Each row below holds a small network's activations on one input, seen along a few directions.
In each table, some parts of the input vary, and every possible input appears once, in random order.
Descriptions start from the smaller parts, as in this example, which fits no table here: values(3) and (point or ring(11) or (ring(5) and line(6))).
Shared parts are said once, and a part with two or three values counts as separate values.

Other details of the inputs shift rows strongly along two fixed directions, in all tables alike. That doesn't count.

Table:
x1: [  8  29  -1 -12  32   4 -30  66 -27  17  46  63  -2 -20  -4]
x2: [ 10  28   5 -12  26   1 -30  70 -25  12  39  53  -2 -27  -6]
x3: [  6  21  -3  -2  22   9 -32  63 -21   3  23  34   2 -24 -19]
x4: [ -5   6   1  51 -22  29 -55 -25  45  -7 -37 -15 -43  -7 -14]
x5: [ 12  12   0   7  18   3 -21  59 -21   6  39  46  10 -32   2]
x6: [ 21  21   3  -3  23  -1 -23  62 -26  10  43  53   5 -36   7]
x7: [ -2   5   5   5  -6   2  -2   8   3  -3 -28  -7 -17  -3 -16]
x8: [ 15  28  -5  -8  32  -5 -28  74 -33  23  44  45  -3 -14 -20]
x9: [ -1 -30  -2 -32  -7 -26  70 -34 -13  -6   5 -20  40  10  28]
x10: [  8  -2   2  16  -5  11  -7   4  13  -8 -22  -2 -10  -7   5]
x11: [ 15  16   2   7  11  -6 -13  56 -21  16  30  47  -7 -29  -2]
x12: [  0 -21  -9 -25  -8 -25  44 -39 -14   7  34 -20  37  20  25]
x13: [ -8 -18 -10 -44   4 -19  54 -17 -21   2  11 -21  34  17   8]
x14: [ -1   2  14  35 -15  13 -17 -19  37 -14 -74 -31 -42  15 -28]
x15: [  5  10   8  11   3   0 -10  18   3  -2 -20  -1 -16   2 -19]
x16: [  6   7  -8  18 -11  15 -31  -5   8   7   4  -2 -15  -5   5]
x17: [ -2  12  11  36  -7  28 -37   1  32 -15 -62 -11 -46  -1 -20]
x18: [-21 -33  -2 -29  -6  -3  50 -54   4 -18 -21 -48  38  28  13]
x19: [ -6 -19 -14 -29  -8 -11  35 -33 -17   1  42 -20  50   8  28]
x20: [  7  17  -5   2  13   1 -38  42 -21  18  70  50   8 -28   7]
x21: [-17 -27   4 -42   6 -17  62 -27 -15 -18  15 -17  52  13  21]
x22: [  0  12   9  40  -6  19 -38   1  28  -1 -59 -16 -48  11 -32]
x23: [  5  21   3  -7  25   3 -29  68 -29   6  37  42   9 -28 -12]
x24: [  2  12   4  52 -20  13 -47 -23  43   0 -40 -13 -53   4 -18]
x25: [ 15  16   0   1  24   0 -25  66 -30   9  50  54  17 -36   4]
x26: [ -4  -2  -2  47 -34  18 -30 -46  43  -2 -55 -31 -48   7 -11]
x27: [  0   4   3   9   4   3  -9   6   3   2 -23 -12 -14  12 -17]
x28: [  6  -5   8  45 -24  17 -14 -26  36 -13 -77 -28 -44  -4 -15]
x29: [ -1   9   8  10  -1   3  -3  10   8  -2 -22  16 -22  -5 -15]
x30: [  0 -28   0 -32   5 -17  54 -20 -18 -14  23 -11  54  -2  29]
x31: [-15 -26   3 -45   4 -17  59 -26 -15 -16  14 -20  54  12  18]
x32: [  5  21  -9  -9  29   9 -33  67 -30  13  39  38   8 -20 -15]
x33: [ -7 -36  -6 -11 -23 -18  49 -79  13  -7 -10 -52  22  35  24]
x34: [-14 -23  -4 -34 -16 -31  56 -56  -1   1  31 -19  33  15  30]
x35: [ -7 -26 -12 -30 -16 -22  53 -49 -13   7  28 -25  37  16  28]
x36: [ -7   8   2  51 -23  27 -55 -25  47  -8 -37 -14 -44  -6 -14]
x37: [-11   1   6  36 -17  22 -19 -25  33  -8 -75 -30 -48  13 -25]
x38: [-13 -22  -2 -48   9 -15  56 -29 -16  -7  15 -19  42  21  25]
x39: [  7  23  -3  -2   8 -13 -26  38 -18  26  64  51  -6 -27   3]
x40: [ -6   5  12  37 -17  18 -19 -13  32 -12 -72 -19 -49   3 -26]
x41: [-11 -26  -5 -22 -20 -10  39 -70  18 -11   4 -38  24  20  31]
x42: [ -4 -23  -9  -8 -23 -14  41 -63   8  -2  -6 -47  21  29  17]
x43: [ -7   4   2  12   8  18 -18   8   8  -5 -15  10  -9   0 -12]
x44: [-16 -22  -1 -41  12 -13  49 -19 -21  -8  25 -10  49  14  19]
x45: [ -4   5  11  33 -19  18 -21 -11  32  -9 -71 -22 -46   2 -28]
x46: [ 16  27   1  -5  26  -7 -22  69 -25  14  31  41  -6 -16 -21]
x47: [-10 -18   3 -36  10 -25  55 -23 -16  -2  15 -15  33  26  13]
x48: [ 10  15  -7   2  14   3 -39  44 -26  20  69  49  10 -27   8]
x49: [  2   9  -1  47 -23  29 -54 -23  41  -3 -40 -15 -49  -1  -8]
x50: [  5 -29   4 -29   0 -30  68 -35 -11 -11   7 -22  41  14  25]
x51: [-14 -24  -2 -42   2 -21  66 -35 -13  -3   8 -12  35  23  16]
x52: [ 10  27  -9  -8  27  10 -37  64 -24  14  28  35  -6 -17 -12]
x53: [ -2  13   2  45 -23  24 -53 -25  47  -5 -38 -13 -51  -3  -9]
x54: [  0   9   7   7   5  12 -12  11  11  -9 -20  14 -16  -3  -7]
x55: [ 15  31  -4 -16  31   3 -32  82 -33  13  44  51   2 -28 -10]
x56: [ -6   5   2  34 -16  23 -27 -11  27  -4 -69 -29 -46   8 -29]
x57: [ -7 -21 -13 -29 -18 -20  52 -47 -13   7  26 -28  37  15  26]
x58: [ 14  23  -3   3  14 -14 -31  44 -21  26  66  51  -3 -18   2]
x59: [ -8 -18   2 -36  11 -24  57 -24 -13  -2  16  -7  35  26  13]
x60: [  9  25   1  -1  13 -21 -27  39 -16  23  69  52  -2 -19   3]
x61: [ 14  30  10  -5  31 -12 -20  71 -26  15  46  68  -4 -21 -14]
x62: [  4 -26   2 -25   0 -28  63 -23 -11  -7  13 -15  39  15  24]
x63: [ -7   8   2  39  -7  33 -47   3  25 -10 -59 -22 -36   2 -29]
x64: [  9  30   0 -15  33   3 -36  75 -33  21  52  57   0 -24  -6]
x65: [ -8 -28 -12 -31  -9 -13  43 -45 -14  -3  38 -25  52  12  32]
x66: [-14 -24  -1 -44   0 -22  62 -32 -16   0   8 -23  36  21  14]
x67: [ -1   6  15  41 -11  14 -22 -11  34 -14 -69 -21 -47  11 -27]
x68: [ -4 -28 -11 -37  -8 -16  44 -47 -11   0  36 -21  43  16  39]
x69: [-11 -24   1 -33  -7  -8  50 -39   2 -20 -22 -43  29  21  16]
x70: [  0   3  -8  43 -32  31 -37 -40  38  -5 -53 -40 -38   9  -6]
x71: [ -5   5   8  12   5  14 -13  11  10 -12 -18  13  -8  -7 -12]
x72: [ -6 -18  -5 -44   1 -22  60 -15 -18  -5   7 -19  34  12   8]
x73: [  7  -5   4  43 -21  26 -24 -24  40 -18 -74 -31 -36   2  -6]
x74: [  0  -1  -3  49 -30  21 -38 -35  36   2 -50 -24 -49   4 -12]
x75: [ 10  31  -4 -15  33   3 -37  79 -37  20  51  52   2 -24  -6]
x76: [ 11   0   8  51 -16  15 -24 -14  35 -11 -69 -22 -42   5 -17]
Each input here is: line(4) and (values(3) or line(6) or (values(2) and line(5))).
Changing only the line(4) part turns x13 into x32. The same change can be made to x37. Which row results?
> x44
Changing only the line(4) part turns x25 into x73. The same change can be made to x20. Which row results?
> x49
Change only the values(3) part in x76. List by row number the other rows that result.
> x50, x62
Change only the values(3) part in x11. List by row number the other rows that result.
> x9, x28
Start at x48 and move only the line(4) part, one step at a time. The first step leads to x68. Which rows follow, in order?
> x74, x33

Table:
x77: [  5   1   2  43 -22  15 -31 -23  32  -3 -37 -17 -35  -1  -7]
x78: [ -3   1   7   9 -12 -17   6 -27  17   8  -2   0 -21  11  -2]
x79: [ 16  21  -2   1  15  -8 -29  53 -27  22  68  59   5 -34   8]
x80: [-10 -13   3 -24   4  -2  31 -11  -4 -13 -10 -13  22   8   7]
x81: [ 15  27   4  -5  29  -7 -20  76 -35  17  37  54  -2 -25 -14]
x82: [ -6  -6  -5  23 -20  16 -18 -38  27  -5 -26 -30 -15  11  -2]
x83: [ 16  30  -4  17  10   1 -51  54 -15  24  47  51 -18 -29  -6]
x84: [ -9 -15  -2 -50  13 -20  55  -5 -28  -3  22  -8  44  14  13]
x85: [ -2  -4   0  31 -21  17 -22 -32  31  -8 -31 -19 -25   1   0]
x86: [ -2  -5   4   0   4   4  10  -3   6 -11 -28 -12  -1   6  -5]
x87: [  0  -7   7  17  -5   8   6 -11  17 -13 -51 -22 -15   8 -12]
x88: [  8  36   3  22  23  22 -65  77 -12  13   2  42 -34 -24 -35]
x89: [ -1 -13  -3  -4 -12  -7  16 -28   5  -3  12  -9  13   1  18]
x90: [ -4 -11   1 -23   5  -8  34 -10  -7  -9  -9 -15  18  13   3]
x91: [ -7  -8  -3  26 -19  18 -18 -38  29  -9 -28 -29 -14   9   1]
x92: [ -1 -12   1 -19   3 -13  39  -7 -11  -4 -11 -15  16  12   0]
x93: [ -9 -20  -8 -35  -1 -14  37 -30 -14  -2  46  -5  48   5  31]
x94: [  3  -8  -4 -12  -4 -14  16 -13  -8   4  33   3  20  -1  20]
x95: [ -1 -13   2 -36  14 -19  46   6 -22  -5  20   2  37   5  13]
x96: [  0   2   4  18  -6  11  -6  -1  15  -8 -51 -19 -26   8 -21]
x97: [ 11  40   8  36  21  28 -76  79  -1   8  -9  48 -46 -29 -34]
x98: [ -5  -4  -2  10 -12   9 -10 -24  14  -3  -2  -8  -4  -1   9]
x99: [ -3  -9  -7   4 -15  -1   5 -34  11   3  -4 -21  -2  10   9]
x100: [ -4   4  -6  38 -20  24 -40 -25  30   0 -36 -23 -35   6 -12]
x101: [ -4 -15   4 -25   5 -11  41  -7  -8 -12  -5  -8  25   6   8]
x102: [  8  24   1 -25  34  -7 -14  72 -40  15  53  53  14 -22  -7]
x103: [  2 -11  -6  -5 -12 -13  19 -26  -2   7  13 -14  11   7  14]
x104: [ -2  -6  -3  24 -23  11 -13 -40  28  -4 -30 -29 -21  10   0]
x105: [  7  26   2 -21  37   0 -24  84 -40  12  59  65  16 -32  -8]
x106: [  3   4  -3  39 -24  15 -32 -23  30   2 -38 -21 -39   4 -11]
x107: [ -1 -14   4 -33  12 -19  48   4 -22  -6  16   3  37   1  13]
x108: [  0  -6   3 -15   5  -8  25   1  -7  -7 -11  -8  11   8  -2]
x109: [  4  -7  -5 -13  -5 -18  19 -13 -12   9  33   1  20  -1  18]
x110: [ -5 -11 -11 -34  -1 -19  32 -21 -19   9  48  -3  36   8  26]
x111: [ -2   0  -2  21 -14  13 -23 -20  20  -2 -12 -10 -15   1   3]
x112: [ -6 -16  -9 -38  -2 -20  39 -29 -17   4  48  -8  43  10  30]
x113: [ 14  37   4  24  21  17 -59  76 -10  15  -1  45 -39 -24 -33]
x114: [  2   2   0  41 -21  20 -36 -25  34  -4 -37 -18 -36   1  -6]
x115: [ -3  11  17  28  -6   1  -8  -4  28  -3 -59  -3 -50  14 -32]
x116: [ -7 -15   3 -27   6  -8  40 -10  -7 -13  -5 -10  26   7   9]
x117: [ -7 -13   0 -40  17 -11  38   5 -22  -8  22  -1  42   7  11]
x118: [ -8  -4   3   9  -2  16  -4 -11  16 -14 -47 -28 -12  12 -16]
What is each input in this table made of?
> values(2) and (point or (line(4) and line(5)))
Changing only the values(2) part turns x90 into x104. The same change can be made to x118. Which row results?
> x82
Changing only the values(2) part turns x92 into x103. The same change can be made to x84. Which row results?
> x110
Start at x93 and move only the line(5) part, one step at a time. The first step leads to x98. Which rows follow, in order?
> x85, x89, x79
Start at x77 and move only the line(5) part, one step at a time. The first step leads to x94. Which rows follow, in order?
> x114, x111, x91
Change only the values(2) part in x80. List by row number the other rows that result.
> x98

Table:
x119: [-10 -17   1  19 -23  22  -9 -51  37 -22 -33 -32  -5   3  16]
x120: [ 13  41   2  14  15  -7 -55  63 -15  32  62  74 -29 -32 -10]
x121: [ 15  16  -2  17   6  -4 -32  32  -9  16  48  42  -3 -23   5]
x122: [ -8 -12  10  21  -8  30  -9 -19  34 -31 -73 -26 -19   2  -9]
x123: [ 11 -16 -12 -20  -6 -25  35 -22 -21  12  44 -11  35   8  27]
x124: [-24  -4   1   4   4  28 -12 -22  24 -20 -63 -47 -11  35 -28]
x125: [ -9 -11   9 -47  12 -35  64 -10 -18  -2  19   4  32  16   9]
x126: [ -9 -17  -5 -43  12  -4  43   5 -27 -11  15 -11  49   1  13]
x127: [  8  30 -10  21  12  24 -72  59 -15  17  42  47 -14 -39 -10]
x128: [ -5 -18 -10 -47  13  -8  48   5 -32  -7  16 -17  51   6  18]
x129: [  4  30   2  62 -19  22 -75  11  32  17 -33  11 -76 -10 -34]
x130: [-13   8 -12 -38  25  -4 -14  20 -32  16  79  22  38   6  10]
x131: [ 11  37  14   7  27  -6 -33  75 -16  18  24  71 -31 -26 -22]
x132: [ -8   4   8  30 -16  12  -9 -20  31  -5 -77 -27 -49  18 -33]
x133: [ 11   1  -8  -7   3 -17   3  12 -21  16  56  20  21 -12  13]
x134: [-11 -17   5  -2  -5  20  16 -23  20 -32 -56 -34   5   8  -2]
x135: [  1 -19   6 -34  11 -27  59  -3 -21 -10  18  -2  44   8  15]
x136: [ -9 -12   4  -5 -16 -17  26 -47  17  -1   5  -8   0  13  17]
x137: [ 15   5   1  15   3  -1  -3  18  -3   2 -26  -7 -14   2 -14]
x138: [ -3 -14 -16  12 -24  20  -8 -45  19  -7 -30 -47  -2   8  10]
x139: [  8  -3  13   6   8  -7  11  12   2 -11 -17   7  -1  -4  -3]
x140: [  7   1   5  16   2   1  -2  16   0  -2 -27  -4 -13  -2 -16]
x141: [ -2  -8  -6  15 -31  -5   7 -56  27   8 -32 -39 -27  24  -1]
x142: [ -8 -20 -10 -34  -3  -2  29 -28 -11  -8  39  -7  47  -3  37]
x143: [  4 -18   1  -8  -7 -18  29 -28  -3   0  31   3  26   1  31]
x144: [ 12  31   5  27   5   8 -39  45   1  17 -30  19 -54  -6 -37]
Changing only one part turns x121 into x135. The same change can be made to x141. Which row results?
> x144
What is each input in this table made of?
> values(2) and (point or (values(3) and line(4)))
Change only the values(3) part in x140. List by row number the other rows that result.
> x126, x132
Change only the values(2) part in x122. List by row number the other rows that result.
> x119
